These are the activations of a small neural network, seen along a few directions. Each row is one input.
In each table, some parts of the input vary, and every possible input appears once, in random order.
A made-up example of a description, with smaller parts first: ring(8) and (point or line(11) or (values(3) and line(4))).
Shared parts are said once, and a part with two or three values counts as separate values.
(in the rows, 128 means zero)

Other details of the inputs shift rows strongly along two fixed directions, in all tables alike. That doesn't count.

Rows:
R1: [170  77 119  85 133 112 122 113 117 121 171 141 134 121 150]
R2: [214  66 111 151  58 150 114 109 113 153 137 141 118  65 134]
R3: [137  75 114 131  91 169 141 114  96 127 167 140 130 110 126]
R4: [ 63 189 135 129 204  64 141 145 164 164  77 116 163 116 148]
R5: [ 90 119 115 119 193  98 147 101 104 118 142 129 147 160 160]
R6: [ 60 186 132 153 192 111 137 124 145 124  80 114 144 169 119]
R7: [185  69  94 141  84 149 128 103 107 153 126 146 134  76 139]
R8: [161  86 118 125  81 156 133 145 106 133 175 143 140 111 141]
R9: [116 163 146 148  95 133 116 166 150 124 100 121 109 127  94]
R10: [163  74 121  92 126 115 125 123 103 117 168 142 134 124 152]
R11: [ 62 159 129 125 184 117 150 124 153 137  99 122 140 154 111]
R12: [151  87 108 134  77 162 125 119 110 108 153 145 115 115 120]
R13: [188  86 133 131  89 144 119  97  90 112 149 124 103 118 142]
R14: [147 174 126 157  72 167 129 165 160 145 112 128 125 101  78]
R15: [165  65 114 137  94 145 121 104 100  96 152 134 111 124 141]
R16: [ 86 119 115 119 197  92 154  96 107 118 144 129 142 164 158]
R17: [ 54 205 153 102 218  62 123 170 169 143  83 119 146 164 129]
R18: [153  80 117 123 105 144 144 128 102 131 179 147 134 120 144]
R19: [129 185 142 157  81 141 121 169 150 138 100 107 112 120  84]
R20: [ 85  80 129 136 209  97 135  51  78  82 131 126 136 194 183]
R21: [ 65 195 147 156 175  99 128 135 140 121  79 104 126 166 115]
R22: [178  74 116 134  82 151 109 109 117 106 151 134 111 119 132]
R23: [159  75 100 125  91 177 134 116 118 142 159 133 132 105 119]
R24: [104  77 104 113 228  96 152  58  96 109 159 132 156 172 189]
R25: [115  86 120  89 234  72 144  59  99 103 155 129 155 170 188]
R26: [111  77 118 135 220  99 141  28  88  84 137 122 132 185 182]
R27: [182  76 146 122  83 148 121  99  89 103 156 134 106 122 150]
R28: [ 61 203 178 136 190  89 117 142 133 118  67 113 123 173 137]
R29: [ 88 192 165 128 183  92 120 127 157 120  71 108 116 169 137]
R30: [187  88 134 126  91 141 123  94  91 110 150 123 102 121 142]
R31: [ 80  70  99 110 211 113 143  62  96 103 146 137 140 168 165]
R32: [182  86 116 104 113 127 124 119  97 128 175 137 136 117 144]
R33: [160  79 131  99 126 123 127 123  92 121 170 140 144 129 154]
R34: [ 97  70 107  98 217  91 146  70 101 103 156 144 147 172 187]
R35: [144  92 119 140  88 165 128 112 100 110 150 142 130 124 125]
R36: [123 203 150 116 103 111 118 189 161 160 120 124 132 108  92]
R37: [188  71 113  87 112 128 128 116 118 133 169 135 143 117 156]
R38: [ 99 117 125  83 221  71 144  94 126 117 128 125 149 170 170]
R39: [185 182 157 145  50 130 103 180 163 180  74 126 109  53  94]
R40: [159 191 163 134  76 143 111 179 177 142  90 108 101 106  95]
R41: [103  77 106 111 230  90 156  52  99 103 162 133 154 171 186]
R42: [171  76 101 112 104 146 137 121 126 141 170 139 140 116 149]
R43: [131 203 133 156  61 169 114 204 188 159  87 115 125 103  59]
R44: [ 63 198 169 119 205  72 118 130 156 109  67 108 111 178 140]
R45: [169  86 130 100 112 128 130 127 101 122 174 141 140 118 144]
R46: [ 83 120 128 133 216  94 134  70 119 102 101 119 129 190 162]
R47: [160  81 124  92 126 112 127 122 108 117 170 144 129 123 144]
R48: [114 190 136 121  96 125 120 199 183 160 120 133 126 105  92]
R49: [152  82 106 134  80 163 122 120 103 106 148 145 121 115 123]
R50: [138 190 149 152  79 149 116 179 182 146  90 112 113 114  78]
R51: [ 17 214 150 145 189 115 136 167 148 146  77 119 143 157  96]
R52: [ 44 198 163 151 184  96 130 143 143 117  72 112 132 179 120]
R53: [214  76 129 129  95 150 124  80 102 106 163 124 103 109 156]
R54: [138  71 100 129  87 165 132 124 103 122 164 140 121 102 124]
R55: [158  96 102 143  65 178 131 132 109 149 162 132 121  92 108]
R56: [173  87 102 137  72 181 137 115 117 146 174 131 126  88 112]
R57: [162  78 103 128  84 161 121 113 122 112 154 141 121 118 122]
R58: [ 63 220 175 130 186  82 107 156 169 120  56 107 110 166 120]
R59: [ 39 183 134 136 202  95 124 131 153 115  74 126 133 176 118]
R60: [201  76 110 101 100 106 123 108 117 164 153 137 152  70 163]
R61: [159  66 104 116  98 140 134 125 104 118 179 153 127 113 149]
R62: [112 189 139 157  72 164 115 188 150 143  99 133 125 110  80]
R63: [168 188 141 167  55 168 113 183 167 147 106 110 116  95  78]
R64: [147 168 162 137  69 139 102 178 150 128 104 118  95 107 102]
R65: [ 93  67 110 103 211  89 156  74  91  94 159 146 136 168 181]
R66: [101 191 130 135  77 157 120 199 177 161 107 126 120  95  68]
R67: [137 184 125 151  53 156 121 190 169 198  92 120 137  31  79]
R68: [140 193 130 150  54 175 119 195 183 157  94 122 124  98  63]
R69: [ 49 220 161 142 181  91 114 157 175 121  61 113 119 167 104]
R70: [165 199 161 147  74 149 107 176 161 147  94 105 105  94  98]
R71: [150  85 105 139  99 154 138  92  95 113 152 137 122 126 126]
R72: [ 56 111 119 122 196 108 152  92 107 105 129 137 131 161 140]
R73: [151 103 107 147  84 161 129 117 105 123 141 132 125 120 115]
R74: [144 171 164 131  71 134 106 174 152 125 104 119  94 110 102]
R75: [ 37 207 140 143 174 111 143 152 151 148  89 114 133 146  92]
R76: [152 197 143 118  94 131 110 199 173 165 124 118 143  93  96]
R77: [175  87 100 140  75 185 133 121 114 147 169 131 128  86 111]
R78: [102 108 115 103 200  97 153  96 127 120 138 132 147 158 161]
Description of these inputs: line(6) and (point or (values(2) and ring(6))).
Changing only the line(6) part turns R51 into R28. The same change can be made to R56. Which row results? -> R53
Changing only the line(6) part turns R29 into R37. The same change can be made to R39. Which row results? -> R60
Change only the values(2) part in R58. List by row number the other rows that result. -> R44
List by row number the other rows that have the line(6) part in common with R19. -> R2, R9, R15, R20, R21, R22, R26, R46, R50, R52, R63, R69
Change only the values(2) part in R45. List by row number the other rows that result. -> R33
Change only the line(6) part in R16. List by row number the other rows that result. -> R19, R30, R36, R71, R75
List by row number the other rows that have the line(6) part in common with R6. -> R7, R12, R14, R35, R43, R49, R57, R59, R62, R68, R71, R73
